145  114  127  142  132  138
122  151  132  120  122  134
128  127  148  138  142  131
139  109  136  144  141  130
118  129  145  133  137  125
130  155  123  120  113  141
121  107  144  138  148  115
133  133  144  138  136  139
112  125  141  128  136  117
143  137  128  135  124  147
-> 128

128  132  104  133  124  133  122  145  110  126  145  143  115
124  127  127  120  131  133  134  125  122  124  123  125  125
140  123  128  141  146  133  121  112  124  130  115  128  131
129  141  106  132  125  133  123  144  109  127  145  141  114
142  121  134  130  128  133  120  136  118  137  113  129  124
-> 140

138  158  113  123  122  144  125  132  106
109  139  110   99  128  113  130  137  118
150  121  103  108  124  127  127  113  113
114  118  139  125  142  151  144  143  148
140  127  111  132  117  151  137  128   99
-> 150

126  124  110  131  125  144  133
117  125  128  119  150  143  143
118  146  116  121  145  140  122
124  140  119  145  112  140  116
133  107  115  120  130  138  141
146  113  112  105  139  135  130
115  118  131  124  143  138  154
142  138  107  125  126  145  108
132  112  145  112  140  116  140
125  133  115  115  145  148  117
112  127  144  146  123  126  144
118  147  114  120  149  145  111
-> 118

129  140  110  131  147  138  150  130  128  149  125  131  130
131  133  131  124  128  135  127  123  131  130  129  133  128
138  123  127  133  139  135  136  113  126  127  125  124  114
127  135  131  126  129  128  131  135  126  125  127  124  127
125  136  124  129  128  125  130  126  136  122  128  119  125
114  131  120  126  123  123  132  134  127  130  128  135  121
126  128  132  132  127  131  125  120  123  132  128  134  131
-> 138

140  140  125  134  140  136  134  134  121  140  140  116  148  140  148
135  144  106  126  134  123  142  127  149  116  124  129  121  149  115
130  143  131  132  122  133  131  151  142  117  106  113  138  127  124
147  138  140  151  121  105  145  133  139  128  119  105  128  140  112
146  120  128  107  139  107  147  115  130  127  126  141  133  107  145
142  145  106  114  109  147  118  127  113  149  151  127  124  125  118
128  114  150  126  122  124  129  135  147  114  111  110  139  138  115
148  126  141  143  117  122  107  133  130  125  133  150  131  140  117
119  130  111  114  128  107  143  141  118  134  142  129  126  110  121
-> 130
---
array([[124, 117, 106, 135],
       [123, 122, 106, 136],
       [123, 118, 105, 136]]) Answer: 105

array([142, 103, 135, 123]) Answer: 135

array([[113, 104, 112, 128],
       [104, 139, 112, 105]]) Answer: 112

array([118, 151, 153, 121]) Answer: 153

array([154, 150, 147, 116]) Answer: 147

array([119, 154, 127, 127]) Answer: 127
---
[110 112 139  99 129] | 110, 129

[[109 153 116 128]
 [110 135  99 136]] | 109, 136

[156 130 134 137 143] | 156, 143

[[140 139 125 138 130 124]
 [143 132 125 131 134 121]
 [121 150 134 136 113 130]] | 140, 130

[[139 118 131 136 129]
 [152 126 133 127 136]] | 139, 136

[124 152 135  99 139] | 124, 139

[139 103 101 111 126] | 139, 126
---
[[124 130 136 134 114 130 129 130 131 133 130]
 [130 134 139 133 121 137 132 131 125 126 131]
 [124 119 134 123 129 138 135 123 124 122 129]
 [126 125 126 125 113 134 121 132 122 136 132]
 [130 129 121 123 130 139 133 132 125 124 130]
 [127 133 123 128 103 132 122 137 123 123 130]
 [123 124 129 126 129 134 133 132 127 131 126]
 [128 131 125 129 148 125 126 134 129 126 128]
 [133 136 126 135 158 132 129 131 131 134 128]] ==> 134

[[110 141 124 122 135 130 127]
 [105 129 128 124 131 127 117]
 [120 138 112 136 139 108 128]
 [131 126 135 116 126 148 127]
 [113 141 132 128 113 108 116]
 [128 124 122 133 139 139 126]
 [130 128 131 115 122 135 132]
 [131 128 107 131 151 119 139]] ==> 119

[[120 124 135 125 124 121 128 122 121 129]
 [134 137 110 135 151 127 134 142 140 107]
 [133 137 118 133 145 126 136 134 140 112]
 [130 137 119 129 144 121 138 132 139 109]
 [126 122 116 129 133 128 120 140 121 126]
 [127 119 122 136 133 131 121 137 119 129]
 [131 134 107 132 150 125 132 144 136 109]
 [126 119 125 146 143 130 131 134 125 122]] ==> 125

[[137 125 127 146 136 140]
 [121 116 136 109 114 113]
 [131 130 128 142 137 142]
 [124 151 128 141 145 148]
 [126 134 131 114 123 116]
 [134 150 126 155 151 155]
 [115 115 138 115 118 125]
 [109 140 137 110 127 128]
 [146 132 124 154 142 143]
 [125 106 136 101 106 102]] ==> 106

[[136 135 123 132 135 102 151 109]
 [119 135 121 138 112 147 109 151]
 [133 148 103 142 108 113 128 129]
 [125 107 155 118 137 144 129 143]
 [119 152 102 147 122 127 120 121]] ==> 120

[[116  99 140 132 115 147 127 139 118 148 105]
 [139 132 113 140 145 136 108 151 132 135 114]
 [157 131 134 148 140 144 122 143 145 138 130]
 [136 154 115 125 143 112 129 117 133 100 158]
 [121 119 149 127 112 120 154 104 138 118 139]
 [129 140 102 122 138 119 104 144 117 128 118]
 [132 111 152 141 112 146 148 127 141 147 130]
 [128 111 150 134 116 141 155 116 136 140 133]
 [118 117 138 124 115 125 148 113 127 122 131]
 [146 119 149 148 124 148 144 123 150 137 140]
 [119 125 144 123 111 118 147 107 126 113 145]] ==> 113
---
[128 116 101 140 130 111 148] 140, 148

[[123 144 114 132 146]
 [135 133 146 106 156]
 [122 144 114 131 145]] 146, 156

[[142 144 136 118 143]
 [147 143 142 122 141]
 [151 144 143 125 144]] 142, 151

[105 103 109 107 112] 109, 112

[127 156 155 132 126] 155, 156

[108 122 132 104 117 115 134] 104, 134

[151 135 100 150 108] 100, 151
---
105	116	105	132 ⇒ 132, 105

155	118	152	140	116 ⇒ 116, 155

143	114	144	152 ⇒ 152, 143

133	135	147	147	122
115	123	99	117	121
⇒ 122, 115

134	108	108	143	128	110	136
111	114	150	102	101	141	111
⇒ 136, 111

126	153	153	156	113	151	132
125	148	151	151	118	148	133
151	146	110	140	111	139	125
⇒ 132, 151
---
[146 157 127 158 114] 146
[118 100 132 134 126 140] 118
[113 158 157 150 140] 113
[152 147 140 116] 152
[101 149 103 155] 101
[151 136 121 118 120 147 134] 151
[120 117 125 101 115 133] 120
[105 144 126 119] 105
[127 152 151 110 116 119] 127
[116 152 128 124 154] 116
